A small network was shown many inputs. Here are its activations along a few directions, one row for each input.
Each table varies a few parts of the input and shows all the possible inputs, shuffled.
A made-up example of a description, with smaller parts first: one of 4 places along a line, together with either a single point or one of 9 places around a ring or (one of 2 separate values, together with one of 5 places around a ring).
Shared parts are said once, and a part with two or three values counts as separate values.

Table:
row 1: [-29 -12  31   0  -2 -16 -22  18  27 -10  -8   9 -10]
row 2: [ -8  25 -23  16   0 -27  -9  18 -17  -8 -20  -1  -5]
row 3: [ 28  26 -30  -2 -10  -7  11 -21   5  14 -12 -16 -11]
row 4: [-11   7 -13  17  14   3 -17  -8  11  14 -39 -16  13]
row 5: [ 10 -28   1 -10  -2  -4  19  -1  -3   1   0  32  -5]
row 6: [ -8  13  -4 -33 -23 -24  -4  18 -23  -9 -18  -3 -10]
row 7: [ 35  25 -12   1 -17 -26  10  -8  -7  -8   8  -7  -1]
row 8: [ 12   7  -1   4 -19   1  35 -13  -3   0   5   0  20]
row 9: [  1  26 -36 -10  -3  -8  -1 -13  -4  -5 -35 -32 -22]
row 10: [-15 -43 -36  -8  59  29 -31 -28   8  16  90 -10  32]
row 11: [ 17   7  12  15  -7  17   8  -5  -7 -26  -2 -15  26]
row 12: [  0 -27  43   9   3  20  -2  -3   7 -30   7   5 -20]
row 13: [-12 -18  21   0 -16   1  21   7  20   3  11  38 -21]
row 14: [  7 -16  34   2  -2  25   3   3 -25  -8  -9   3  11]
row 15: [-31   1   1  -5 -17 -29 -18  30  17 -11  -9  15 -35]
row 16: [ 14   9  -2  -7 -15 -23   1  19 -15  15   0  33 -10]
row 17: [-16  -5  29 -13   5 -11  -7   6 -21   5 -21  -8   7]
row 18: [-13  -2  -7 -24  59  63 -29  23  15  38  90  -2  42]
row 19: [ -4   5  15   5 -27 -19   7  14   6  10  16  23 -37]
row 20: [  2  -8 -22  21  -2  17  33 -16   1  33 -18 -11   1]
row 21: [ 12  11   7   0   7 -16  -5 -14   0 -24 -16 -30  18]
row 22: [ 10  -2  -7  22  15  33  -3 -25   8 -11 -23  -7  13]
Question: Describe the family of inputs behind these rows.
Answer: either one of 2 separate values or (one of 4 places along a line, together with one of 5 places around a ring)

Table:
row 23: [-34   0  28 -21   8  -4  -9  25   7   5  26  11 -25]
row 24: [-39 -23  22 -26   0  -9 -14  15   0   2  17   4 -26]
row 25: [  2  29 -17 -13 -22 -29 -15   8 -14 -12 -33 -20   3]
row 26: [ 16  26 -29  13 -14 -10  30 -11   1  24 -35   6 -14]
row 27: [ 11  -6  18  -1 -14  -8  17  12   3   5  36  32 -14]
row 28: [ 20  18  -7  26   1  12   3 -11  -1 -24 -31 -19  15]
row 29: [  4   5 -60   6  83  32 -31 -27 -32  58  73 -42  85]
row 30: [ 32  17 -26  -2 -31 -21  18  -4 -16   0 -28   6   5]
row 31: [  8 -22  38  13  15  15  -6   7  13 -24  20  15   6]
row 32: [-21 -11  23 -34  -9 -19 -25  28  -6 -13  20  14  -7]
row 33: [-10 -34  15  -8 -16  -2  18  -1  -2  12  19  26 -23]
row 34: [  2  46 -19  -6  -5 -25  -9   5  -6  -3 -18 -22  -6]
row 35: [  8   5 -31  10 -24 -15  24 -21  -7  16 -37  -1 -14]
row 36: [-16 -46  34   6  13  17  -7  -8  10 -19   0   6  -3]
row 37: [ 28  31 -29  13 -23 -16  24  -6  -7  10 -19   2  -6]
row 38: [ 12 -21  14 -15 -28  -9   9  16 -10  -6  29  33  -7]
row 39: [  5  -9 -10  20   5   9   3 -22   5 -12 -51 -24   6]
row 40: [ -4 -13  21  -6  -5   0  23   9   5  16  26  36 -23]
row 41: [-18   7  27 -15   0 -18 -19  26   5  -4  34   8 -21]
row 42: [ -7  -7 -38  -8  44  79 -10 -25  40  42  93 -22  61]
row 43: [  5 -36  33  -2   1  11 -14  12   3 -34  10  17  16]
row 44: [ 23   2  -4  12  -6   7  -3  -8  -8 -31 -42 -17  23]
row 45: [-18  17 -20  -5  -7 -21  -9 -10  -7   2 -37 -27 -18]
row 46: [-12  41 -20  -2   1 -16  -3   2   1   8 -31 -20 -18]
row 47: [-10 -28  42  15  20  24  -3   2  16 -13   4  16  -1]
row 48: [  9  12  -5  28  12  17   8 -14   7  -6 -47 -17   6]
Question: Describe the family of inputs behind these rows.
Answer: one of 2 separate values, together with either a single point or (one of 3 separate values, together with one of 4 places along a line)
Question: A walk changes only the place on the line of 4. It starts at row 24 and steps to row 23. List the rest of the walk in order.
Answer: row 41, row 32
Question: Which other rows does row 35 become when the choice among 3 separate values takes its other values? List them by row number.
Answer: row 39, row 45
Question: Which other rows does row 37 become when the choice among 3 separate values takes its other values? List them by row number.
Answer: row 28, row 34

Table:
row 49: [-25  26  23 -18 -39 -43  15  25   1  32   3  16 -72]
row 50: [ 27 -22  10  44 -10  -8  38 -25  -7 -17 -89   0   0]
row 51: [ 29 -15  53  21 -31  -5   0  19   3 -72 -49  33 -23]
row 52: [ 18   7 -55  28  33  55  10 -45  22  26  30 -30  45]
row 53: [ 38  27 -35  26 -38   7  46 -33  17  25 -55   0   3]
row 54: [-50   2  14 -29  40   6 -28  15  16  54  67  14 -11]
row 55: [ 34  29 -39 -11 -63 -41  36  12 -29  29  24  43 -20]
row 56: [-24 -28  47 -25 -37 -46  -1  19   6 -36 -24  19 -63]
row 57: [ -1 -35  46  14  27  49 -23  17  11 -54  33   6  45]
row 58: [  7 -34   3  44  48  50  -8 -41   6  -6  -5 -25  45]
row 59: [-27  91 -59 -27  23 -58 -63   8 -32  -8 -77 -95  18]
row 60: [-53 -49  38 -34  27  23 -34  25  13 -14  47   6   5]
row 61: [ 28   1 -47 -31  20  11  12   4 -27  41  95  13  28]
Question: Describe the family of inputs behind these rows.
Answer: either a single point or (one of 2 separate values, together with one of 6 places around a ring)
